A small network was trained on invented records. Each row is its activation on one of them, seen along a few directions.
Here are examples, each followed by its value of one field, B.
The largest differences between rows may come from other fields.
Random noise pushes rows far along 17 fixed directions. That doesn't count. These rows show it; they differ only by the noise:
38 154 -99 -32 71 202 -174 -135 51 178 76 158 186 330 -12 -301 -411 317 -212 -148 55 -241 37 -24 -136 210 90 -261 -69 32 -14 -28
-212 41 -171 159 92 -365 353 45 -8 114 -212 346 -151 100 430 296 626 -285 287 277 -184 169 261 -158 -288 317 49 -514 -198 -207 -245 32
-31 189 25 -84 -199 137 -216 109 110 112 -83 308 196 216 -75 -122 -108 268 -53 91 349 -95 -208 -351 158 403 -180 -193 -394 180 33 20
-63 185 -91 59 397 203 238 77 37 55 98 -88 236 -353 18 -35 -32 63 8 -364 186 -340 249 125 -272 10 142 -131 132 -276 -123 -204
-104 357 123 103 -287 104 268 -27 -109 -91 -94 233 193 -91 -202 -143 173 37 35 48 207 -156 242 194 273 -134 -31 213 145 61 77 48
25 63 -225 -165 285 218 -66 -199 340 -74 -74 -189 -20 11 -270 -340 -499 87 -138 208 10 -50 -312 249 -62 -183 97 -50 -70 143 313 117
-170 48 -120 -254 -522 305 -57 -126 -53 -72 2 358 -370 301 -149 -551 -228 356 -16 124 -163 -96 -158 -122 45 164 -48 166 -144 466 -125 89
-68 102 -100 83 -94 197 -549 237 -192 -394 268 345 -232 110 445 108 -117 -59 -81 189 -246 113 100 -259 85 146 -86 126 -433 -52 336 -68
-300 -204 322 -15 -178 374 23 -301 -297 -9 -40 -7 56 349 -331 -287 -150 172 -42 -27 51 -54 -64 599 405 -151 -22 138 105 178 339 -8
-149 -67 -131 -188 163 -89 30 -95 186 -175 37 -118 -381 164 -130 -234 5 -49 -23 85 -286 197 -14 17 -170 -215 94 152 185 65 -39 141
73 175 -71 -88 -43 -128 -390 55 -42 -475 266 51 -39 234 -105 -313 -11 -25 23 -96 -324 288 295 133 139 76 56 328 30 -32 145 146
181 6 -272 -132 29 -219 -62 -82 490 -5 -345 27 221 -49 -7 -66 -238 53 175 260 230 141 -301 266 281 -356 -90 -352 32 75 609 141
-374 -441 32 -130 324 233 328 60 -26 39 -181 -92 -365 -104 23 33 280 -134 302 -204 224 73 -168 123 -192 -15 -70 -265 101 -209 -11 -175
120 -159 117 -3 -192 -314 226 -67 193 48 -272 31 -60 61 150 179 220 -346 161 170 144 211 65 35 -19 9 -27 -344 -49 -365 41 -63
453 220 -225 114 -179 61 116 -171 25 8 -163 48 239 -163 -177 -353 -267 -187 144 -92 391 -76 84 186 -175 327 127 -166 294 88 -247 -63
246 306 183 -24 -213 -151 156 222 95 -9 -101 -8 -35 -199 -73 116 172 46 -209 57 76 -64 6 -397 -25 -222 -43 361 -100 -167 -201 224
72 352 19 57 69 105 -38 209 60 -109 63 98 115 -152 -25 109 102 65 -138 238 110 3 -96 -146 80 -14 -14 90 -324 -25 184 246
-226 160 -110 -110 50 23 -211 225 130 -308 259 262 -83 224 40 -122 64 145 -76 -68 74 75 237 -210 22 -137 20 84 176 11 128 -88
-76 -318 266 -195 -177 1 -246 114 27 40 240 -55 -58 225 140 94 -55 187 -116 -181 -31 16 -29 -245 -9 181 -27 -69 -264 -159 -104 -225

63 -75 206 -299 -274 21 -147 82 222 -295 595 -200 172 -94 -148 -138 -63 129 -32 -189 -69 71 200 193 140 145 148 65 -192 -208 73 -198 -> b13
56 23 89 -71 61 -23 -5 -72 -23 315 -496 -91 122 -43 -202 -90 -105 -48 125 -215 45 -214 -186 -210 36 513 -289 -109 -479 -97 -219 -6 -> b6
-479 8 230 139 290 357 113 -177 -369 17 -186 75 -238 419 -201 -190 8 -55 -189 -105 -33 -137 132 168 17 -182 -89 256 185 -131 106 26 -> b17
-304 362 -393 -4 406 91 69 119 36 -511 -78 100 -13 -195 -273 -362 148 -164 287 -9 -33 6 263 247 -36 106 22 264 78 68 76 -58 -> b16
-11 -474 35 209 -20 -177 -23 -91 -402 -54 -202 -51 -116 -75 482 288 135 -382 372 -161 -296 142 219 404 43 10 -56 -116 61 -327 125 -260 -> b8
-43 -140 -19 292 -195 303 5 134 -487 -158 359 280 -230 -199 470 264 294 -43 158 55 58 185 54 177 68 -225 69 52 387 198 181 35 -> b4
294 171 233 -24 -152 124 122 166 -66 -114 -23 14 37 35 -318 -120 181 -127 -60 -49 329 79 0 -136 -106 474 35 54 -308 -260 -272 61 -> b3
-5 327 -299 81 -127 -81 196 536 -170 -55 -296 484 48 -220 -24 -22 481 240 240 -221 585 -97 61 -560 -88 3 -121 217 489 382 -512 26 -> b1
313 -297 -239 -134 -455 -7 30 118 -169 -444 -339 269 -546 173 -38 -233 110 -181 307 201 50 442 -200 205 32 -144 31 78 166 144 118 104 -> b15
235 -242 163 19 -594 157 253 -127 -172 175 -279 239 -190 208 110 -4 -120 213 -126 220 204 5 -281 256 191 -589 19 -65 231 42 286 205 -> b9
-60 -248 51 13 -186 221 -74 -202 -85 119 336 -9 -54 380 60 -6 -388 297 -429 228 -118 -148 -80 68 -174 -172 341 -62 133 372 -124 -199 -> b12
435 -35 74 -58 -381 -64 217 -218 -18 302 1 144 -358 371 139 -133 -24 -15 -193 9 -191 81 35 -184 -411 154 190 -332 -10 -239 -381 282 -> b7
-44 121 59 -210 249 -286 -114 -32 391 163 113 -121 164 235 -119 -52 65 130 -78 -129 -112 87 51 -195 -19 156 -30 -247 -168 -188 -4 177 -> b7
-465 121 86 -183 285 -27 -305 52 137 138 244 60 75 319 -163 -204 30 186 -36 -618 66 -141 314 -510 32 286 -238 -1 227 15 -230 -220 -> b6
-297 216 318 -2 -152 132 126 -16 60 58 -205 12 -105 -163 -213 79 65 -26 -126 80 182 -199 -68 -274 368 -410 -336 448 47 83 179 32 -> b15
-58 66 -26 98 95 73 -74 21 -58 -102 -170 236 -121 594 -132 -242 -92 -75 -224 55 378 67 83 -204 -249 81 62 29 305 -30 -185 -82 -> b9
-302 -202 105 153 171 106 52 -33 -138 -139 -159 -206 -206 -270 -16 247 187 -441 179 326 49 165 -218 65 93 30 -139 207 -95 152 81 -87 -> b4
-52 74 -84 131 347 -148 -225 -85 196 24 359 -41 159 198 325 306 -278 64 -410 81 -285 -78 301 69 -12 -649 203 -154 288 -144 444 -99 -> b5
125 170 322 -124 -32 -114 -206 89 139 -33 428 -299 -28 -340 -87 20 252 -124 82 -314 -97 260 18 -267 195 174 -265 332 -73 -258 -4 348 -> b17
-177 -40 -211 -92 -46 -223 306 -145 59 -52 2 189 42 259 239 -66 -22 209 -38 111 -628 -221 470 444 -187 -152 376 -329 -232 -256 17 -224 -> b3
-443 -329 -161 -47 486 -115 -213 -164 84 22 93 -189 -95 106 25 -98 21 -261 344 -349 -35 196 114 26 -68 245 -146 -211 424 85 -48 -283 -> b2
35 -166 281 -23 -326 -199 -193 -98 -201 203 214 112 -6 600 262 86 -114 496 -405 -135 -470 -67 195 13 128 -480 111 132 148 -69 68 129 -> b8
-206 219 -257 1 628 43 -159 92 84 -326 5 -125 -160 125 -168 -196 -141 -27 -209 95 -230 -13 53 -113 -312 -60 138 357 -32 42 -74 8 -> b12
398 27 -454 -28 -182 -155 134 -10 -47 0 -78 128 277 -88 -77 -266 -90 222 245 -158 31 -48 82 353 -118 79 267 -240 352 313 -232 5 -> b10
157 -46 -462 89 -273 -209 -135 -114 138 -86 -431 368 23 336 114 -203 -381 -224 104 268 326 -10 69 -138 -179 194 60 -298 302 322 -183 -423 -> b11
-122 -260 450 -223 -174 118 179 224 218 0 269 -122 -54 71 -132 355 269 110 -256 252 305 113 -242 -128 98 -175 76 -153 -322 -195 133 -55 -> b16
-203 66 -191 99 67 -301 -38 -124 255 216 -159 11 374 -153 49 194 -27 -29 162 198 157 -60 -48 -58 265 -113 -134 -200 246 433 119 -106 -> b11
-8 243 129 -402 -79 69 255 285 443 -105 233 -197 193 -491 -448 -132 93 330 -41 -343 277 -253 41 -135 135 -241 -20 228 -14 -120 -53 -83 -> b14
-146 158 54 -77 -63 157 232 2 -104 55 -105 34 21 -168 -174 -210 65 272 39 -194 -43 -238 26 120 108 -165 -58 252 40 43 -45 145 -> b1
71 241 -61 94 -61 -193 -116 -122 -86 -72 299 173 -171 327 -43 -230 301 -138 65 -12 -195 418 227 -87 -34 195 14 87 397 148 -149 427 -> b2
-441 -184 18 -157 218 -76 117 30 308 -258 -121 107 -197 708 -336 -139 115 -156 -164 220 381 181 125 -50 -161 -166 129 -132 312 -88 -3 -353 -> b10
-245 -127 -226 44 290 440 201 -37 -188 124 179 91 -308 -185 198 36 13 38 87 -118 -91 -143 -50 81 -264 -35 93 -295 136 117 1 -70 -> b14
493 123 -172 199 76 -307 108 321 -193 -178 -181 159 190 59 63 156 317 -30 27 -54 188 223 184 138 -122 -229 233 -38 342 -170 -48 199 -> b13
27 317 -188 -61 -296 -282 94 -88 293 127 462 107 136 -216 162 -1 114 224 18 126 -370 -76 221 -178 -35 54 121 -47 32 287 -240 107 -> b5

Here are new rows. What is B for each?
-18 -41 -104 187 318 -88 198 -365 31 136 12 -385 -6 -331 42 22 -83 -405 123 27 -216 -18 101 248 -282 78 132 -37 265 30 -235 -56 -> b4
-56 149 -10 441 101 -197 71 -210 -4 178 -308 110 13 -127 476 490 -54 -523 -77 313 6 -115 251 -115 34 -406 -120 -128 246 -167 261 -151 -> b7
108 241 266 179 -192 269 15 -101 -285 -109 -141 178 -294 241 -56 -40 6 -253 -262 378 -131 85 -46 -19 70 64 -69 238 -424 -211 197 335 -> b13
90 -222 125 -16 42 -103 242 90 169 141 215 -235 201 -186 -28 244 230 3 37 -26 348 96 -98 58 -137 14 158 -244 186 -62 -192 -110 -> b2
-88 -251 474 -129 -646 101 24 137 -332 -95 132 109 -14 143 -146 27 253 62 50 -238 107 -20 177 -31 288 276 -79 174 -177 -72 -219 -290 -> b6
-200 -339 259 -155 16 -321 -46 191 -115 -85 -280 -311 -81 68 -200 152 130 187 -68 -202 -206 -24 -65 -131 200 -449 -125 646 98 78 -174 -154 -> b3
-58 52 273 -343 -111 -359 233 164 398 -98 345 -84 215 262 -414 -33 585 263 -29 37 97 353 94 107 177 -75 169 -118 12 -141 3 304 -> b8
-574 209 -174 -201 303 -367 250 103 278 -214 -625 150 120 -38 -186 -117 292 -85 359 -101 -179 -198 383 122 266 -128 -257 19 -256 -306 233 -239 -> b6
100 -194 38 -87 252 336 173 82 -214 63 -262 -154 -277 49 -297 -67 -53 205 -154 -67 43 -38 -434 135 -100 -336 52 153 0 68 52 247 -> b14
128 55 -276 -105 150 124 -159 604 -238 -260 -295 214 -60 -167 133 27 -39 450 -7 -261 -43 -266 -113 -253 -111 -130 -29 303 -369 -65 -42 -82 -> b15
369 281 -25 -98 -497 -407 -19 183 183 -136 5 135 396 86 -281 -96 104 148 -37 106 153 26 162 -188 105 255 110 111 -103 166 -346 -38 -> b5
-101 293 121 115 -254 121 -360 -237 -5 -79 118 197 26 111 34 -159 -225 -243 -17 68 -13 21 184 -92 376 168 -283 137 -31 51 337 15 -> b11
156 -151 -17 -59 220 544 91 20 -332 87 466 -139 -172 -213 26 -214 38 264 84 -447 -102 24 -158 322 -309 252 214 -151 20 -61 -127 275 -> b4
3 174 -128 138 277 167 49 65 -171 34 112 141 15 -24 39 65 208 168 12 17 -23 94 -72 182 63 -238 61 -86 181 158 279 387 -> b15
222 188 -46 165 325 -259 200 131 -62 134 -461 -37 290 -33 -141 15 303 -4 139 -77 275 92 -101 68 -69 76 -49 -12 76 -153 -134 346 -> b9
286 -4 304 -79 -551 -105 100 -126 62 338 128 -86 213 -444 321 -4 -204 145 92 -675 -33 -388 336 -17 142 -115 -199 20 137 -519 -88 -207 -> b17
100 -214 -155 160 -44 -474 76 -27 -128 -355 -227 113 -159 336 231 88 206 -403 130 180 -226 351 409 384 -103 -325 213 -5 403 -280 79 -122 -> b17
